A small network was trained on made-up records. Each row is its average activation on records with the value named, seen along a few directions.
Values that are neighbours, or in one group, have similar rows; names and order tell nothing.
In the rows, 500 means zero.
Strong random noise was added to every row along 2 fixed directions; ignore it. To show where, here is one row again and again, with new noise each time:
[556 610 569 273 589 620 476 408 360 232 600 366 496 358 323]
[516 487 469 463 549 540 434 527 415 320 559 407 527 380 395]
[538 542 474 423 650 561 396 480 329 293 586 472 493 292 320]
[508 444 372 598 664 490 331 578 338 370 558 550 506 268 354]


Kivo, 25 values:
c11: [471 635 629 504 494 625 541 458 518 597 442 580 435 453 463]
c14: [515 541 585 429 625 490 504 493 578 630 509 649 508 587 482]
c20: [463 392 440 540 424 498 440 629 523 376 544 341 600 446 466]
c15: [427 263 342 857 593 397 281 580 336 571 472 867 576 291 566]
c22: [424 451 451 669 476 444 433 540 390 419 394 599 529 351 498]
c10: [473 577 414 797 524 445 372 509 408 476 490 666 402 245 431]
c9: [457 632 661 453 441 662 745 394 443 457 587 509 359 427 469]
c16: [440 482 534 524 523 496 462 445 413 553 393 695 561 553 470]
c25: [415 454 574 583 253 452 541 505 611 557 277 360 621 742 598]
c4: [600 525 465 426 535 697 641 380 593 413 560 447 347 527 517]
c19: [474 492 373 732 582 318 367 640 538 745 356 522 483 493 608]
c21: [492 345 428 516 283 522 508 633 555 488 554 425 624 667 730]
c18: [492 514 551 226 518 467 483 477 468 452 597 496 479 607 472]
c3: [522 237 396 587 394 332 574 662 665 712 556 520 534 672 643]
c24: [451 477 478 551 495 445 610 581 702 741 378 435 531 618 658]
c7: [499 527 532 468 715 451 404 470 409 546 487 668 535 589 458]
c2: [534 479 358 406 575 423 548 515 629 588 489 571 353 438 493]
c1: [500 607 571 565 285 504 571 505 543 633 347 352 533 589 516]
c17: [516 645 421 334 634 428 444 372 440 515 585 385 388 384 427]
c12: [446 536 526 329 479 432 516 496 519 421 551 294 486 659 538]
c5: [449 502 495 598 565 359 421 572 519 567 383 478 534 641 520]
c23: [525 601 699 356 551 641 553 288 479 564 522 613 515 524 397]
c8: [517 397 631 551 315 561 569 429 622 508 541 529 540 567 653]
c6: [536 634 310 573 580 526 522 478 444 398 603 506 471 365 415]
c13: [753 441 531 435 581 583 524 520 427 441 614 612 444 395 431]
Kivo is arranged as a network in which each value has 4 neighbours.
Question: Fewest steps between c22 and c3?
Answer: 4
Question: List every value one step from c1, in the order listed.
Answer: c11, c10, c25, c19
Question: List every value one step from c21, in the order listed.
Answer: c20, c15, c18, c13
Each value of Kivo is a pair of two hidden parts, and every pair occurs once (5 first parts, 5 second parts).
Question: Changing only the second part turns c3 into c17. c14 has the same second part as c3; what does that change turn c14 into?
Answer: c19
Question: Changing only the second part turns c12 into c2. c5 has the same second part as c12; what does that change turn c5 into?
Answer: c24
Question: Changing only the second part turns c11 into c16. c9 has the same second part as c11; what does that change turn c9 into?
Answer: c15
Question: Changing only the second part turns c6 into c13. c10 has the same second part as c6; what does that change turn c10 into?
Answer: c8

Kimip, 9 values:
m4: [615 478 275 431 836 501 411 564 408 409 602 557 351 253 276]
m9: [430 404 319 657 564 466 346 635 259 251 731 492 463 298 498]
m1: [461 446 462 948 432 510 488 569 522 661 389 647 549 669 666]
m6: [454 446 515 473 581 320 425 641 568 742 449 524 563 630 529]
m7: [438 396 491 640 269 395 533 667 679 632 452 361 612 665 668]
m3: [449 537 556 499 407 598 502 455 446 259 424 307 533 456 431]
m2: [679 553 409 134 866 497 468 358 440 473 609 607 367 475 350]
m5: [490 733 591 405 638 479 505 246 429 712 406 806 417 434 437]
m8: [445 362 683 627  28 611 658 518 689 489 408 415 639 489 643]
Kimip is arranged as a 3 by 3 grid.
Question: Fewest steps between m1 and m9?
Answer: 3
Each value of Kimip is a pair of two hidden parts, and every pair occurs once (3 first parts, 3 second parts).
Question: Changing only the second part turns m4 into m7. m2 has the same second part as m4; what does that change turn m2 into?
Answer: m6
